A small network was shown many inputs. Here are its activations along a few directions, one row for each input.
In each table, some parts of the input vary, and every possible input appears once, in random order.
Descriptions start from the smaller parts, as in this example, which fits no table here: one of 4 places along a line, together with either a single point or (one of 2 separate values, together with one of 5 places around a ring) or one of 11 places around a ring.
Shared parts are said once, and a part with two or three values counts as separate values.
In the rows, 128 means zero.

Other details of the inputs vary at random and push rows far along two fixed directions, the same in every table; ignore that.

A family of inputs:
R1: [126 120 114  82 113 127 131 130 204  90 153 143 110]
R2: [127 109 122 164 145 131 145 127  56 192 106 121 154]
R3: [134 131 119  91 120 127 120 123 205  80 135 138 103]
R4: [118 110 112  44 194  99 136 106 119 112  83 149 117]
R5: [134 119 112 132 162 127 133 122  50 161 124 125 145]
R6: [143 140 116 115  94 137 122 134 184 102 165 136 114]
R7: [119 102 124 123 164 122 145 127  64 178 102 132 150]
R8: [110 121 140 137 157 106 145 119  69 164  87 119 140]
R9: [120 125 142 201 142 125 146 128  36 191  95 104 159]
R10: [ 84  87 160 143 124 130 130 134  67 197  84 137 147]
R11: [142 161 149 213  72 150 112 143 139 130 169  98 132]
R12: [129 123 127  96 143 128 124 128 156 110 119 137 119]
R13: [146 162 153 242  64 157 121 149 118 154 159  97 145]
R14: [133 123  99  47 197 102 134 104 104  96  96 152 120]
R15: [123 121 123  77 110 124 127 132 206  99 149 143 107]
R16: [138 134 109  79 113 128 125 129 192  82 162 145 110]
R17: [114 123 132 145 155 107 148 115  69 159  89 117 140]
R18: [133 124  99  49 192 100 133 101 108  98  94 151 117]
R19: [119 140 146 124  95 123 126 137 199  95 145 124 111]
R20: [146 138 137 178  87 158 116 144 175 122 151 117 126]
R21: [135 126 110  92 141 127 124 126 135 104 153 135 123]
R22: [139 159 143 185  80 137 123 136 147 124 151 111 126]
R23: [ 80  85 153 107 135 122 131 132  91 171  87 149 137]
R24: [142 160 149 210  74 153 112 147 141 125 173  99 134]
R25: [157 152 133 185  90 160 101 141 149 118 167 111 127]
R26: [139 132 108  69 163 120 116 116 146  76 134 140 113]
Description of these inputs: one of 2 separate values, together with either a single point or (one of 3 separate values, together with one of 4 places along a line).
Changing only the choice among 2 separate values turns R12 into R4. The same change can be made to R13. Which row results?
> R22
Which other rows does R14 become when the place on the line of 4 takes its other values? List them by row number.
> R12, R20, R26
Which other rows does R2 become when the choice among 2 separate values takes its other values? List them by row number.
> R1
Which other rows does R9 become when the choice among 2 separate values takes its other values? List them by row number.
> R17

A family of inputs:
R27: [ 95 125 118  59 166  76 152  99  85 114 100 144 118]
R28: [159 141 141 212 104 154 119 143 122 155 127  99 145]
R29: [130 127 132 144 162 125 119 118  56 157 107 115 138]
R30: [ 94 120 128  71 184  85 150 107 101 103  93 134 124]
R31: [128 133 121  70 135 129 108 125 208  52 154 139 100]
R32: [137 142 144 205  97 143 136 145 121 171 148  99 143]
R33: [147 132 109  73 136 136 115 128 208  80 162 138 101]
R34: [120 152 162 208  84 130 126 137 110 157 138  95 136]
R35: [146 130  95  58 133 135 119 125 203  75 169 150 102]
R36: [145 135 102  67 120 119 124 120 212  59 142 147 103]
R37: [130 136 124 145 150 113 134 111  47 157  89 130 139]
R38: [135 142 135 201  87 144 142 144 114 171 157 108 145]
R39: [127 114 114 139 169 134 130 120  36 154 116 134 151]
R40: [154 129 110 136  96 155 110 141 171 104 179 126 124]
R41: [128 122 165 183  82 158 113 165 117 186 145 121 150]
R42: [120 122 119 138 165 110 158 120  52 179 106 121 149]
R43: [ 96 128 127  64 171  76 146 101  97 111  94 133 116]
R44: [116 143 155 211  86 139 135 143 107 149 146 105 145]
R45: [121 151 165 209  87 130 125 138 112 157 136  93 135]
R46: [128 129 128 152 166 123 137 118  53 148  83 128 146]
R47: [148 141 100  67 122 125 130 119 211  73 145 155 101]
R48: [113 153 145 142  71 118 127 130 174 102 161 120 111]
R49: [136 117 105  71 194 101 139 106 103 113  81 136 128]
R50: [ 93  90 151 133  55 156 122 146 208 143 132 150 115]
R51: [101 122 134 147 154 108 153 119  46 155 104 124 148]
R52: [113 112 118  75 180  89 149 112 107 119  99 125 126]
R53: [116 113 114 138 151 107 158 119  43 168 111 123 152]
R54: [144 120 112 144 168 122 140 117  53 160  88 124 152]
R55: [101 124 140 149 159 107 150 120  52 153  99 117 147]
R56: [116 147 158 158  94 128 124 140 186  96 150 107 117]
R57: [127 137 109  51 120 117 109 116 193  57 161 150  94]
R58: [147 127 112 141 177 127 144 116  55 173  88 129 149]
R59: [156 137 107 135  98 161 115 140 173 116 184 134 122]
R60: [119 125 116  74 193 100 139 104  97 100  76 144 124]
R61: [119 126 120  76 195 100 137 105 102 100  74 141 123]
R62: [148 142 104  68 125 125 128 120 216  72 143 151 101]
R63: [144 109 109 138 173 134 129 124  49 163 114 119 151]
R64: [130 138 137 149  86 128 129 140 186 107 161 109 121]
R65: [ 98  89 166 197  71 163 122 151 140 198 110 126 142]
R66: [162 148 138 210 106 159 123 142 125 166 131 106 143]
R67: [154 129 107 134  93 155 112 140 168 104 182 129 125]
R68: [ 73  62 129  58 161 112 145 114 109 163  62 165 126]
R69: [159 128 123 200 100 166 113 147 106 158 163 107 149]
R70: [ 98  94 163 144  72 150 114 148 216 144 123 134 115]
R71: [119 122 110  73 188 101 142 103  89 105  81 151 125]
R72: [139 159 136 148  83 131 113 128 173  99 141 128 111]
R73: [139 140 140 152 109 152 104 140 175  97 159 116 119]
R74: [140 160 146 153  93 132 110 131 179 100 132 116 110]
R75: [126 125 159 129  81 146 108 160 188 133 156 132 124]
R76: [131 154 134  80 122 110 113 118 214  59 123 132  90]
R77: [128 125 120 135 160 124 123 115  41 159 113 125 142]
R78: [123 124 154 122  75 148 110 161 186 131 162 139 126]
R79: [124 124 130 147 166 112 151 123  67 176 103 111 145]
R80: [137 138 126 142  98 154 108 139 168  93 172 130 122]
R81: [129 138 133 146  83 128 130 140 186 105 165 112 122]
R82: [159 126 113 196  90 168 117 146  98 159 173 117 150]
R83: [119 133 114  65 183  89 135  98  93 107  76 144 117]
R84: [102  94 126  35 178 103 138 127  86 148  95 163 135]
R85: [145 137 110  72 124 120 121 122 218  59 137 140 103]
R86: [159 138 124 207  88 156 125 140 110 156 142 116 148]
R87: [136 143 141 204  94 143 138 145 118 171 151 102 144]
R88: [139 153 151 163 106 143 113 138 185  94 129 114 116]
R89: [125 119 156 177  70 162 119 165 108 187 155 133 152]
R90: [ 95 127 124  61 170  75 148 100  93 111  96 137 117]
R91: [106 142 140  79 115 106 129 126 224  49 147 129  97]
R92: [145 110 113 141 173 134 127 125  55 163 113 116 149]
R93: [143 151 156 219 105 154 117 142 118 143 120 102 141]
R94: [128 139 120  61 126 118 105 118 201  59 153 139  93]
R95: [ 77  66 138  67 165 110 139 117 121 161  61 156 125]
R96: [149 144 120  84 131 127 122 125 222  76 134 135  99]
R97: [134 142 132 200  84 144 143 143 111 172 161 112 145]
R98: [ 94  91 156 136  62 153 118 147 213 142 128 144 115]
R99: [142 137 139 206 102 166 110 145 102 147 157 111 146]
R100: [144 158 152 212  90 144 114 136 111 151 123 105 135]
R101: [128 122 114 133 154 125 125 114  34 161 118 132 143]
R102: [160 136 127 200 109 170 115 147 113 168 161 109 144]
R103: [134 105  78  45 207 113 144 104  66 134 114 159 131]
R104: [116 114 117 139 154 107 156 120  46 167 109 120 152]
R105: [162 148 135 208 103 160 124 141 123 166 134 110 144]
R106: [146 131  99  62 134 135 117 126 206  75 167 146 102]
R107: [101  93 123  32 176 104 140 126  82 149  96 166 136]
R108: [108 110 106  61 180  85 156 107  93 118 102 136 129]
R109: [128 132 117  66 134 129 110 124 206  50 157 143 100]
R110: [118 119 108  54 191  99 125 101  83 111 102 142 119]
Changing only one part turns R27 into R34. The same change can be made to R47. Which row results?
> R66
Changing only one part turns R49 into R54. The same change can be made to R41. Which row results?
> R84
Describe the family of inputs behind these rows.
> one of 6 places along a line, together with either one of 2 separate values or (one of 3 separate values, together with one of 4 places along a line)
A walk changes only the place on the line of 6. It starts at R56 and steps to R91. List the rest of the walk in order.
> R30, R55, R44, R51
A walk changes only the place on the line of 4. It starts at R62 and steps to R36. List the rest of the walk in order.
> R46, R72
Which other rows does R72 become when the place on the line of 6 takes its other values? List them by row number.
> R37, R74, R76, R83, R100
Which other rows does R68 become when the choice among 2 separate values takes its other values? List them by row number.
> R107
A walk changes only the place on the line of 4. It starts at R79 and steps to R52. List the rest of the walk in order.
> R56, R45

A family of inputs:
R111: [105 134 132 109 157  89 160 113 102 126 103 122 129]
R112: [107 117 130 132 155 116 139 117  94 128 105 122 132]
R113: [155 140 126 178 124 139 127 125 104 164 100 118 139]
R114: [170 144  99 164 130 148 133 131  77 153 155 119 148]
R115: [137 106 128 165 124 148 134 139 104 177 115 126 150]
R116: [122 156 144 162  70 122 139 134 160 128 143 124 121]
R117: [111 115 135  74 131 127 113 133 155 110 146 142 116]
R118: [127 142 152 174 133 132 123 138  96 142 126 107 141]
R119: [157 151 133 166  92 146 117 134 196 110 140 112 118]
R120: [105 120 142 137 101 124 139 138 144 141 153 118 129]
R121: [151 142 128 155 128 135 125 127 159 122 120 110 124]
R122: [149 148 132 157  76 143 129 140 198 127 142 129 119]
R123: [121 126 152 148  93 152 105 152 157 132 168 119 127]
R124: [134 134 125 111 144 116 143 128 176 108 121 123 119]
R125: [113 113 130  56 145 120 110 129 174  71 139 142 109]
R126: [136 121 101  66 201  96 142  96 100 124  65 141 123]
R127: [114  98 108  34 177 105 143 121 176 103 121 144 110]
R128: [128 102 109  89 182 125 136 110 108 134  83 147 129]
R129: [ 99 109 134 124 148 110 149 127  92 156 123 117 139]
R130: [147 145  95  90 128 120 127 120 157  79 179 134 116]
R131: [140 133 135 176 133 132 145 134 114 164 111 110 144]
R132: [154 152 112 157 100 142 120 137 161  96 200 110 126]
R133: [ 94 113 124  47 128  98 144 121 179  97 141 144 106]
R134: [123 124 131  91 133 139  99 124 146  92 123 152 112]
R135: [141 134 134 174 128 133 144 133 111 168 109 115 145]
R136: [106 112 129 143 167 116 143 114  47 159  87 123 145]
R137: [128 110 115  79 114 132 131 133 191 126 138 151 112]
R138: [122 118 150 171 109 152 111 147  78 184 139 122 148]
R139: [116 149 143 152  99 111 146 129 144 124 134 116 125]
R140: [117 125 117  38 219  86 125  96  90  84  78 139 115]
R141: [111 116 137  85 138 126 114 136 158 105 149 131 117]
R142: [139 123 125 132 121 150 119 133 195 101 136 127 116]
R143: [132 146 122  58 141 110 104 112 170  62 118 150  97]
R144: [131 161 144 170  76 126 124 130 179  99 150 107 113]
R145: [110 144 131  98 117  96 150 118 156 104 123 135 112]
R146: [ 96 106 125  91 138 104 150 119  88 161 112 143 132]
R147: [115 102 134 127 166 129 121 127  31 171  96 134 152]
R148: [116 128 139 152  61 136 128 140 156 134 150 134 127]
R149: [155 144 103 166 122 138 130 126  72 148 165 120 146]
R150: [132 125 142 166 118 158  98 133  79 154 114 138 138]
R151: [109 114 125  35 129 119 111 127 172  95 140 162 104]
R152: [121 148 127 104 123  99 135 111 153  91 118 128 107]
R153: [131 133 149 166 106 161  94 143 155 105 151 118 123]
R154: [154 144 112 188 125 142 131 132  70 151 169 106 151]
R155: [142 130 122 139 170 119 136 117 111 133  95 110 133]
R156: [134 101 114 138 176 136 136 115  52 182  71 140 148]
R157: [158 147 105 182 110 144 128 129  64 161 164 121 150]
R158: [140 147 148 177 130 137 107 129  86 137 118 109 136]
R159: [104  97 121  46 195 105 125 114  80 116  95 149 129]
R160: [163 143  84  84 135 130 130 121 144  98 158 145 119]
R161: [132 155 155 156  89 140 111 145 178 100 158 115 120]
R162: [129 106 118  95 134 130 133 132 173 116 127 137 123]
R163: [125 109 121  87 127 130 134 136 194 118 145 135 115]
R164: [114 129 144 157  76 135 128 145 181 112 164 114 124]
R165: [130 114 127 112 105 141 130 142 196 129 152 133 119]
R166: [104 116 126  85 109 109 138 124 154 109 131 145 118]
R167: [121 123 135  99 142 138 101 126 149  86 129 139 114]
R168: [142 134 132 173 124 133 143 132 109 172 107 120 144]
R169: [131 160 145 172  82 125 124 131 180  96 152 102 114]
R170: [121 137 137 162  71 144 119 133 157 124 140 135 120]
R171: [167 143 103 168 139 146 135 133  82 146 159 109 147]
R172: [114 105 128  86 155 123 117 124  83 134 106 150 134]
R173: [129 145 148 160 122 132 121 134  90 149 119 123 140]
R174: [121  95 114  88 160 121 145 125 111 165 106 143 134]
R175: [119 127 141 194 102 143 129 130  79 169 117 121 145]
R176: [117 134 135  99 167 108 131 119  88 124 101 134 131]
R177: [134 106 129 164 131 144 134 141 118 162 122 117 146]
R178: [130 130 145 140  68 157  95 150 172 115 160 141 121]
R179: [134 163 140 167  66 128 121 129 177 105 147 118 111]
R180: [159 135  86 103 174 124 143 116  76 129 137 130 138]
R181: [129 123 146 170 128 157 101 134  83 147 119 127 140]
R182: [133 106 111  85 121 131 130 129 169 125 119 155 120]
R183: [ 99 116 130  82 111 109 142 127 156 123 142 140 116]
R184: [ 89  92 113  62 196  82 161 102  37 152  72 145 142]
R185: [131 138 131 111 166 114 114 112  80 120  94 131 127]
R186: [131 150 144 139 104 132 116 135 133 124 130 134 125]
R187: [114 135 126 109 172  90 145 106 102 106  98 114 122]
R188: [142 116 129 154  83 156 123 146 174 144 143 133 131]
R189: [136 118 117  99 135 140 122 125 194  94 125 140 112]
R190: [166 143 109 189 136 150 134 138  79 151 162 101 151]
R191: [116 143 146 182 120 114 150 132 106 147 124 101 139]
R192: [115 126 138 168 115 134 130 126  98 146 117 122 137]
R193: [110 117 142 170 110 128 140 136  93 160 128 114 147]
R194: [138 115 109  96 132 140 121 120 169 115 108 156 114]
R195: [138 145 147 174 141 135 110 130  97 126 122 101 134]
Describe the family of inputs behind these rows.
> one of 5 places along a line, together with either one of 2 separate values or (one of 3 separate values, together with one of 5 places around a ring)
Changing only the place on the line of 5 turns R171 into R114. The same change can be made to R131. Which row results?
> R168
Changing only the place on the line of 5 turns R116 into R111. The same change can be made to R178. Which row results?
> R159
Which other rows does R149 become when the choice among 2 separate values takes its other values? List them by row number.
> R114
Which other rows does R173 become when the choice among 3 separate values takes its other values? List them by row number.
> R145, R168
Which other rows does R132 become when the choice among 2 separate values takes its other values? List them by row number.
> R190
Which other rows does R175 become when the choice among 3 separate values takes its other values? List them by row number.
> R134, R156
Which other rows does R165 become when the place on the line of 5 takes its other values? List them by row number.
> R127, R137, R163, R174
A walk changes only the place on the line of 5. It starts at R164 and steps to R193. List the rest of the walk in order.
> R184, R166, R148
